Each row below holds a small network's activations on one input, seen along a few directions.
Each table varies a few parts of the input and shows all the possible inputs, shuffled.
A made-up example of a description, with smaller parts first: values(2) and (point or ring(9) or (line(4) and ring(5))).
Shared parts are said once, and a part with two or three values counts as separate values.

Other details of the inputs vary at random and push rows far along two fixed directions, the same in every table; ignore that.

A family of inputs:
r1: [-21 -39 -35 6 -1 -40 -33 -6 -7 21 57 -15]
r2: [41 15 -50 9 -13 46 -24 -21 -41 19 -20 -51]
r3: [61 3 -61 27 4 28 -12 -57 -2 0 -26 -38]
r4: [-29 -3 41 14 3 -6 -3 1 48 6 30 27]
r5: [19 4 28 8 -7 39 6 2 -3 -13 -25 32]
r6: [35 -22 8 3 -33 15 7 1 -43 -52 -41 -16]
r7: [-16 28 27 -25 25 -31 13 8 0 9 25 37]
r8: [17 12 7 8 -11 57 7 0 2 -19 -61 -11]
r9: [-35 -20 27 -2 3 1 17 24 18 -15 -18 12]
r10: [30 9 9 13 -2 59 6 3 -22 -24 -50 8]
r11: [-10 32 26 -27 8 -14 21 1 17 -4 -12 8]
r12: [-16 9 34 6 -1 13 9 24 36 -1 -8 10]
r13: [13 -13 -45 13 -15 11 -14 -2 -24 8 -1 -45]
r14: [1 28 27 -15 6 -18 23 8 30 -5 -7 3]
r15: [36 22 21 -15 1 9 21 -14 -11 -17 -25 23]
r16: [-29 6 -23 -9 9 -16 -39 -7 -3 56 45 -28]
r17: [15 20 38 -7 -21 17 4 10 6 -10 -21 -36]
r18: [-2 39 23 -23 6 -10 26 6 8 -3 -3 21]
r19: [6 -23 -60 32 -2 29 -8 3 -5 6 -13 -14]
r20: [-28 -18 -54 -7 34 -44 -8 -11 4 35 29 -7]
r21: [-8 10 13 -13 -1 -27 35 16 14 -22 -5 12]
r22: [-29 4 -42 14 20 6 -26 4 8 53 42 18]
r23: [2 6 -17 -2 9 3 -32 -6 -34 35 30 -17]
r24: [35 -1 -25 6 -6 24 -31 -24 -37 26 7 -22]
r25: [-3 -10 29 -15 -17 6 12 11 -12 -23 -32 -34]
r26: [-12 -28 -58 3 22 -56 -12 -11 -14 16 43 27]
r27: [0 11 58 -2 -18 -6 -2 -9 22 -8 16 -15]
r28: [-37 -35 21 7 -3 -27 5 20 27 -19 24 37]
r29: [-20 -16 13 -14 6 -57 19 4 20 -23 25 29]
r30: [-16 -31 21 9 -8 -11 13 23 0 -34 -5 45]
Description of these inputs: values(3) and (line(4) or line(6)).
Q: Changing only the values(3) part turns r21 into r19. The same change can be made to r26. Which row results?
A: r30
Q: List by row number the other rows that have the values(3) part in common with r17.
A: r1, r2, r6, r13, r16, r23, r24, r25, r27
Q: Which other rows does r27 become when the values(3) part takes its other values? List them by row number.
A: r3, r4

A family of inputs:
r31: [6 -1 24 0 -7 14 22 4 9 -33 -34 12]
r32: [-27 2 28 -8 7 -23 14 19 21 -5 13 31]
r33: [-23 -19 -26 14 12 -21 -14 0 15 23 37 15]
r34: [16 24 33 -8 -8 24 16 3 4 -14 -29 -1]
r35: [18 2 -18 7 -7 22 -20 -14 -17 11 -6 -34]
r36: [-26 -1 30 -15 3 -35 15 18 16 -10 16 20]
r37: [15 4 -18 13 -3 32 -21 -12 -10 17 -6 -22]
r38: [-19 -18 -25 -1 16 -35 -14 -3 -4 21 39 9]
r39: [22 -10 -33 5 -3 3 -6 -14 -24 -5 -8 -8]
r40: [12 -1 24 -1 -5 11 21 7 -2 -32 -31 15]
r41: [5 -7 32 -4 -22 13 19 16 -5 -37 -33 -9]
r42: [0 -4 29 3 -16 22 16 17 2 -30 -32 3]
r43: [-18 -9 -27 4 16 -22 -15 -2 -1 26 39 24]
r44: [-25 -9 33 -8 -4 -32 14 16 20 -14 20 19]
r45: [24 10 -26 2 -1 14 -10 -17 -15 12 -10 -28]
r46: [-18 15 -20 -2 21 -14 -14 -5 11 42 37 7]
r47: [25 15 -30 0 2 13 -5 -19 -14 10 -12 -26]
r48: [14 -16 -34 8 0 4 -5 -15 -9 -6 -13 -14]
r49: [-25 18 46 -13 2 -10 3 16 20 13 21 17]
r50: [22 5 -22 4 -4 18 -15 -15 -15 13 -8 -31]
Q: Changing only one part turns r47 into r46. The same change can be made to r38. Which row results?
A: r40
Q: What do these inputs look like to the network?
A: values(2) and (point or line(4) or line(5))
Q: Start at r39 and move only the line(5) part, one step at a time. The first step leads to r38. Which rows follow, in order?
A: r36, r48, r44
